A small network was shown many inputs. Here are its activations along a few directions, one row for each input.
Each table varies a few parts of the input and shows all the possible inputs, shuffled.
Descriptions start from the smaller parts, as in this example, which fits no table here: one of 8 places around a ring, together with either a single point or one of 9 places along a line or (one of 2 separate values, together with one of 6 places along a line).
Shared parts are said once, and a part with two or three values counts as separate values.
In the rows, zero is written as 128.

Other details of the inputs shift rows strongly along three fixed directions, in all tables alike. That doesn't count.

A family of inputs:
R1: [ 64  82 124 127 117 158 118 127  65 132 102 130 130 149 175]
R2: [168 154 105 105  91 119 123 151 123 134 118 129  85 148 165]
R3: [178 123 134 106  96  93 126 154 119 129 150 106 112 163 156]
R4: [192 120 134 119 139  61 126 128 172 125 183 114 147 137  69]
R5: [137  91 151 117 119  81  96 150  94 149 146 131 110 119 168]
R6: [152 164 104 110 101 119 119 137 114 119 123 127  81 164 176]
R7: [160 129 132 130 164 103 138  99 177 137 157 125 166 104  44]
R8: [181 121 128  94  94  96 117 155 114 134 148 118 106 158 152]
R9: [156  91 167 117 154  38  88 116 146 140 182 137 158 125  78]
R10: [ 96 122 144 151 149 128 114 126 125 123 120 131 128 118 126]
R11: [102 171 109 148 148 181 174 101 170 108 115 123 152 111  94]
R12: [130 117 108 110 106 118 123 126  96 134 125 126 122 173 158]
R13: [144 198  85 132 131 173 176 101 177 111 117 134 135 134  98]
R14: [151 183  81 131 119 174 188 116 172 105 123 113 131 138  99]
R15: [158 141 126 110 112  89 106 142 117 121 142 127  90 154 161]
R16: [ 83  72 165 140 127 121  94 153  80 137 108 136 121 103 166]
R17: [126 110 109 118 102 130 125 132 100 120 132 116 118 167 165]
R18: [ 95 107 149 145 150 117 125 110 124 125 132 138 161 119 108]
R19: [131 132 126 120 131 119 130 116 134 119 140 133 134 131 124]
R20: [149 116 136 135 153  95 135 118 169 128 161 113 162 129  64]
R21: [ 94 140 122 142 136 163 121 124 126 117 110 131 113 116 140]
R22: [ 98 144 122 137 138 154 130 122 114 126 118 134 114 111 155]
R23: [180 153 115 108 114 132 145 126 142 134 134 118 118 129 125]
R24: [122 118 160 139 178  89  94 114 160 143 145 144 150  96  58]
R25: [174 151 104  94  87 127 133 146 113 135 124 123 104 168 161]
R26: [164 124 110 110 105  91 125 130 116 130 146 121 123 180 145]
R27: [117 118 123 120 108 123 118 126  99 111 136 126 120 150 176]
R28: [100 131 128 148 126 164 136 139 126 128  95 133 121 108 140]
R29: [162 196  87 123 120 179 167 133 183 123 105 132 104 109 102]
R30: [ 76  68 177 150 177 137 101 119 132 161 123 145 185  80  56]
R31: [ 61 103 133 145 122 152 127 121  74 114 103 131 135 142 187]
R32: [168 122 142 120 150 106 129 124 167 151 171 123 152  96  69]
R33: [150 200  85 127 132 178 182  94 171 106 116 130 132 118 110]
R34: [124 134 132 130 121 119 115 140 109 112 125 126 101 135 165]
R35: [167 186  94 123 116 188 179 133 177 114 118 116 123 118 100]
R36: [107  99 142 123 133 146 112 132 113 149 118 134 143 117 115]
R37: [ 45  96 161 164 165 148 106 118 104 133 100 144 146  97 120]
R38: [136 125 126 123 108 117 111 148 109 139 113 137 104 138 160]
R39: [158 153 121 128 111 132 146 145 150 122 123 125 105 116 131]
R40: [137  97 147 114 114  79  86 151  98 151 126 139 111 133 154]
R41: [132 144 137 137 137 117 127 129 143 115 134 126 116 118 121]
R42: [104 145 126 136 139 153 128 115 114 122 103 134 114 113 151]
R43: [ 91 122 112 141 128 165 149 116 112 125 106 127 145 143 132]
R44: [111 111 163 151 177 107 131 103 173 123 155 136 181  81  46]
R45: [159 185  72 118 124 172 172 108 178 121 123 123 131 147  85]
R46: [155 100 167 136 145  65 100 141 151 146 151 137 141 103  83]
R47: [174 141 108 102  85 134 133 151 119 122 136 112  98 161 167]
R48: [147  96 154 116 119  80  96 143  97 145 131 131 108 121 164]
R49: [ 33 111 127 144 145 189 130 102  88 130  82 149 150 116 148]
R50: [ 81  64 168 134 123 134 108 144  74 139 117 126 137 117 159]
R51: [103 127 124 139 124 169 125 139 127 131 101 134 114 104 140]
R52: [ 94  96 132 144 138 132 129 121 112 127 125 122 152 139 124]
R53: [ 56 154 119 162 164 204 140 106 139 127  80 147 138  96 103]
R54: [ 73  91 142 135 109 166 123 142  64 137  93 130 132 137 180]
R55: [ 59 134 103 153 155 216 167  97 132 133 101 132 162  92 101]
R56: [162 152 114 117  87 119 137 157 121 121 120 114  86 152 180]
R57: [146 106 172 135 157  49  91 133 149 132 169 121 135 119  93]
R58: [151  92 171 127 154  47 100 123 146 123 182 129 159 113  87]
R59: [181 188  87 110 110 127 166 115 156 110 155 122 117 143 140]
R60: [176 122 130 111  93  97 124 153 113 127 145 111 112 163 161]
Description of these inputs: one of 5 places around a ring, together with either one of 2 separate values or one of 10 places around a ring.
Q: Changing only the place on the ring of 5 turns R16 into R58. The same change can be made to R46. Which row results?
A: R18
Q: Changing only the place on the ring of 5 turns R51 into R17. The same change can be made to R40. Which row results?
A: R12
Q: Which other rows does R32 become when the choice among 2 separate values takes its other values? List them by row number.
A: R23
Q: Which other rows does R45 become when the place on the ring of 5 takes its other values? List them by row number.
A: R2, R6, R9, R36
Q: Which other rows does R55 become when the choice among 2 separate values takes its other values? List them by row number.
A: R7
